These are the activations of a small neural network, seen along a few directions. Each row is one input.
Each table varies a few parts of the input and shows all the possible inputs, shuffled.
A made-up example of a description, with smaller parts first: one of 4 places along a line, together with either a single point or one of 11 places along a line or (one of 3 separate values, together with one of 8 places around a ring).
Shared parts are said once, and a part with two or three values counts as separate values.
In the rows, 128 means zero.

Table:
x1: [141 129 126 140  79 158  98 151 134 129 153 131 126 103 155 145 145 141
  99 151]
x2: [104 143 105 138 156  90 174 101 140 148 134 110 116 135 151 101 110 127
 149 125]
x3: [135 114  96 111 143 121 130  85 129 116 171 124 139 147 164 108 117 123
  99 114]
x4: [157 146 200  94 172 129  84 127 215 115  99 150 161 129  30 151 131 148
 161  90]
x5: [ 91 140 179 159 167 173 119 169  67  90  60 156 186 162 115  99 133 145
 111  93]
x6: [154 105 126 126 119 125 117 117 125 136 169 135 126 120 164 126 135 123
 105  78]
x7: [135 125 106 120 157  98 137  84 133 142 137 141 123 145 175  89 106 115
 135 116]
x8: [126 155 130 157 121 102 167 142 113 149 138 126  86  91 116 138 123 121
 158 118]
x9: [121 127 164  94  90 128 107 147 135 144  95 106 175 146  42  90 142  59
 147  89]
x10: [135 111  93 113 133 126 110 104 138  91 157 119 152 126 173 128 128 115
 102 159]
x11: [131 121 123 134  94 132 145 158 100 160 134 128  98 103 112 150 126 152
 154 149]
x12: [137 132 117 132  97 157 112 154 106 154 136 119 112 102 127 164 152 144
 130 162]
x13: [104 150  96 146 138 109 192 110 125 141 141 126 107 129 115 119 113 130
 154 157]
x14: [117 135  99 117 107 147 105 121 139  95 148 121 130 127 164 125 137 138
 103 186]
x15: [109 134  93 113 125 149 121 118 114 120 131 110 116 125 136 142 148 140
 134 197]
x16: [156 102 121 128 110 133  97 136 135 112 153 129 139  97 173 143 146 116
 108 122]
x17: [117  91 150 119 121 119 131 170 105 111  64 115 134 182  68 109 143  82
  67 141]
x18: [148 123 134 142 134 104 119 112 123 159 145 149 103 116 164 114 114 107
 132  76]
x19: [103 122  92 127 117 131 159 118 108 138 136 122 108 130 109 132 117 152
 150 185]
x20: [144 144 202 135 178 166 107 125 172  72  56 148 146 166  81 192  98 184
 139  94]
x21: [122 139 134 144 130  90 159 138 133 168 132 122 104 107 152 122 123 125
 152  88]
Q: What is each input in this table made of?
A: either one of 5 places around a ring or (one of 2 separate values, together with one of 8 places around a ring)
Q: What sort of input is x4?
A: one of 5 places around a ring
Q: Start at x5 and move only the place on the ring of 5, one step at a time. The first step leads to x17. Which rows follow, in order?
A: x9, x4, x20

Table:
x22: [118 115 137 141 112 156 133 160 108 106  92 120 144 150 115 150 132 126
  97 140]
x23: [122 109  72 142  68 132 131 136  74 148 182 107 102  89 173 123 147 110
 115 166]
x24: [133 128 138 144 140 166  82 133 140 113 122 149 153 141 136 136 127 124
  75 125]
x25: [125 118 166 113 143 139 140 157 123 138  74 127 157 152  18 135 141 121
 148 117]
x26: [ 96 131 111 129 130 101 180 141 102 145 108 109 107 144 137 107 136 132
 133 157]
x27: [141 126  90 135 117  76 170 107 119 158 190 134  80  85 160 101 120 114
 164 124]
x28: [121 139 175 125 106 157  98 175 145  97  77 127 168 143  69 142 141 108
 112 134]
x29: [148  94  66 128 106 120 102 114 123 126 208 133 119  83 188 118 144 109
  89 165]
x30: [124 142 152 149 157 107 151 129 153 133 109 146 131 135  93 118 100 122
 146  98]
x31: [148 131  95 105 120  93 134  73 153 140 187 110 103 107 214 115 124 126
 144 117]
x32: [108 123 145 137 137 128 163 160 109 156  74 124 126 156  94 137 131 134
 128 129]
x33: [120 107  84 125  95  96 181 138  71 183 160 106  72 107 157 118 151 130
 142 156]
x34: [128 126 101 149 138 151  94 118 121 124 150 139 135 127 181 127 125 119
  75 142]
x35: [106 120  93 138 107 157 135 128  83 125 126 112 132 146 141 135 118 117
 109 155]
x36: [146 143 191 125 148 140  92 142 186 128 100 142 164 138 101 151 121 137
 124  56]
x37: [119 158  92 124 126 167 126 121 144 102 151 132 115  92  99 191 119 194
 173 228]
x38: [132 145 121 145 151 123 130 100 147 142 153 134 134 122 192 125 116 133
 122  88]
x39: [145 126 175 103 135 161  62 132 169  84  93 140 161 159  80 143 139 125
  93 119]
x40: [142 137 198 105 152 109 116 131 151 113  73 134 131 142  59 118 120 130
 177  80]
x41: [141 131 160 106 154 122 113  99 156 100 130 132 153 139 138 110 126 146
 147  82]
x42: [124 139 125 120 147  89 156  92 110 127 130 130 100 129 145  91 110 132
 176 112]
Q: What is each input in this table made of?
A: either a single point or (one of 4 places along a line, together with one of 5 places around a ring)
Q: Start at x33 and move only the place on the line of 4, one step at a time. The first step leads to x26. Which rows follow, in order?
A: x32, x25
Q: Change only the place on the line of 4 in x31. List by row number the other rows that result.
A: x36, x38, x41

Table:
x43: [129 122  54 139 117  86 156  88 132 147 206 119  96 104 212  98 114 100
 106 146]
x44: [127 116 126 114  91 177  76 161 114  86 122 118 148 124 111 145 165 131
  86 193]
x45: [105 132  87 139 126 112 169 123  88 153 146 118  97 114 159 114 133 138
 151 162]
x46: [141 117 200 109 162 140 102 139 145 108  70 143 186 171  59 127 125 118
 128  52]
x47: [142 143 171 129 154 131 114 117 176 120 108 144 144 146 111 136 106 136
 129  76]
x48: [141 140 128 127 161 122 124  94 149 131 151 141 128 116 158 134 114 154
 152 102]
x49: [120 140 200 126 142 153 116 163 136 119  58 139 182 157  47 127 128 120
 144  71]
x50: [140 121  99 139 122 102 145 112 122 150 169 130  92 104 173 126 122 126
 129 125]
x51: [142 107 117 127 105 176  82 142 116  76 146 126 154 118 157 161 149 142
  80 162]
x52: [145 126 174 116 156 123 115 135 156 123  99 143 147 140  90 134 129 136
 136  84]
x53: [118 116  58 124  93  98 154 105  89 166 187 107  91 103 182  95 133 101
 136 163]
x54: [113 124 122 134  93 179 103 168 104  89 106 116 130 135 118 157 149 143
  81 207]
x55: [139 117 105 129 113 174  79 120 132  65 160 125 157 120 179 155 137 140
  78 165]
x56: [103 125  58 144  99  90 186 124  94 155 171 106  82 110 177  95 128 105
 119 182]
x57: [127 139 135 122 126 116 133 135 134 150 123 127 111 112 108 129 137 134
 158 137]
x58: [127 144 174 129 125 136 123 152 146 144  85 133 132 136  77 137 126 128
 148 104]
x59: [122 136  99 137  97 109 149 126 120 167 154 116  89 106 154 119 128 116
 138 147]
x60: [147 126 140 126 146 115 124 119 134 141 134 141 109 115 136 139 126 146
 146 106]
x61: [132 110  55 129 106  87 162  96 118 155 202 111  99 104 193 107 123  99
 115 145]
x62: [113 140 161 131 142 135 146 146 125 127  76 130 134 147  66 141 119 142
 160 123]
x63: [137 133 203 117 168 141  96 129 171 105  71 148 184 178  78 117 116 118
 113  49]
x64: [138 132  91 140 132 103 140  93 138 140 179 132  98 108 187 120 110 125
 127 126]
x65: [113 136 125 127 137 121 152 127 110 143 111 124 108 129 106 134 127 148
 167 150]
x66: [112 131 193 119 158 146 127 157 122 112  39 135 173 175  34 125 126 126
 145  96]
Q: What is each input in this table made of?
A: one of 4 places along a line, together with either a single point or one of 5 places along a line
Q: Changing only the place on the line of 4 turns x52 into x47. The same change can be made to x50. Which row results?
A: x64
Q: Start at x56 and move only the place on the line of 5, one step at a time. The first step leads to x45. Which rows follow, in order?
A: x65, x62, x66

Table:
x67: [109 144 175 130 154 114 157 149 141 136  71 134 154 159  60 107 120 116
 150  87]
x68: [132 140  88 134 141  70 188  85 119 195 178 129  61  90 161 118 105 143
 202 116]
x69: [145 121 112 144 147 157  80  98 162  56 171 142 175 136 228 132 119 134
  42 111]
x70: [111 112 133 126 106 170 101 169  95  85  95 119 156 148 110 132 157 125
  80 176]
x71: [125 112  73 119  83 134 118 123  92 139 167 106  97 106 163 128 146 118
 117 192]
x72: [111 141 111 143 143  81 193 107 116 176 133 126  99 129 132 100  99 114
 170 101]
x73: [126  96 102 103  83 150  92 143  74 129 133 108 123 128 126 117 162 105
 105 179]
x74: [162 138 173 150 180  98 124 106 208 125 140 162 158 137 168 123  97 120
  96  10]
x75: [132 125 167 122 115 203  70 172 132  64  79 129 162 139  80 189 152 168
  99 176]
x76: [127 122 142 109 129  94 152 122 111 172 113 124 121 136  75  94 121  94
 177  86]
x77: [130 156 212 123 164 144 114 153 169 114  51 148 151 148  33 153 122 158
 168  94]
x78: [125 129  47 134  91 120 147 108 118 145 205 107  79  79 199 145 137 143
 130 206]
Q: Changing only one part turns x72 into x71. The same change can be made to x67. Which row results?
A: x70
Q: What is each input in this table made of?
A: one of 2 separate values, together with either a single point or one of 5 places along a line
Q: Change only the choice among 2 separate values in x69. List by row number the other rows that result.
A: x74

Table:
x79: [148 121 176 122 138 189 112 154 109  94 106 143 175 131  94 187 142 189
 146  89]
x80: [126 121  86 135 196  94 177  50 145  70 165 145 117 152 166 118  72 159
 131 138]
x81: [ 90 179  73 150 136 112 212 113 125 168 132 115  74 103 167 150 123 176
 202 209]
x82: [118  93  91 130  86 113 136 187  59 116 148 126 125 109 166  86 184  96
  70 189]
x83: [105 126 171 104 141  91 153 124 143 167  99 126 175 139  67  65 117 107
 204  51]
x84: [154 122 154 150 161 168 118 164 130 112  89 138 148 140  77 210 133 130
  82 112]
x85: [132 130  79 131  73 101 166 130 111 206 192 116  35  66 123 153 125 157
 183 184]
x86: [129 150 214 131 138 130 125 142 115 122  67 163 115 155 112 102 117 169
 171  64]
x87: [131 144 158  98 133 189  23 125 162  74 119 121 164 106  97 151 162 158
 136 167]
x88: [135 133 190 150 150  99 136 159 151 135  50 167 106 162  92 119  94 119
 121 101]
x89: [140 147 101 146 147 114 120  89 177 158 212 152 145 105 246  99 120 136
  95  72]
x90: [137 156 145 108 134 168  54 139 182  73 111  90 134 131  74 178 168 119
  70 175]
x91: [ 83 137  81 165  54 173 135 154  66 103 148 107 160 117 163 103 123  87
  98 172]
x92: [109  71  82  95 120 152 102  95  57 124 115 105 129 198 163  90 140 103
  66 171]
x93: [198  91  96 115  88  89 107  82 149 154 205 126  87  84 199 147 117  84
 129  81]
x94: [112 126 151 118 151  67 172 141 169 173  89 109 158 151  43  90 110  60
 146  74]
Q: What is each input in this table made of?
A: either one of 3 separate values or one of 5 places around a ring or (one of 2 separate values, together with one of 4 places along a line)
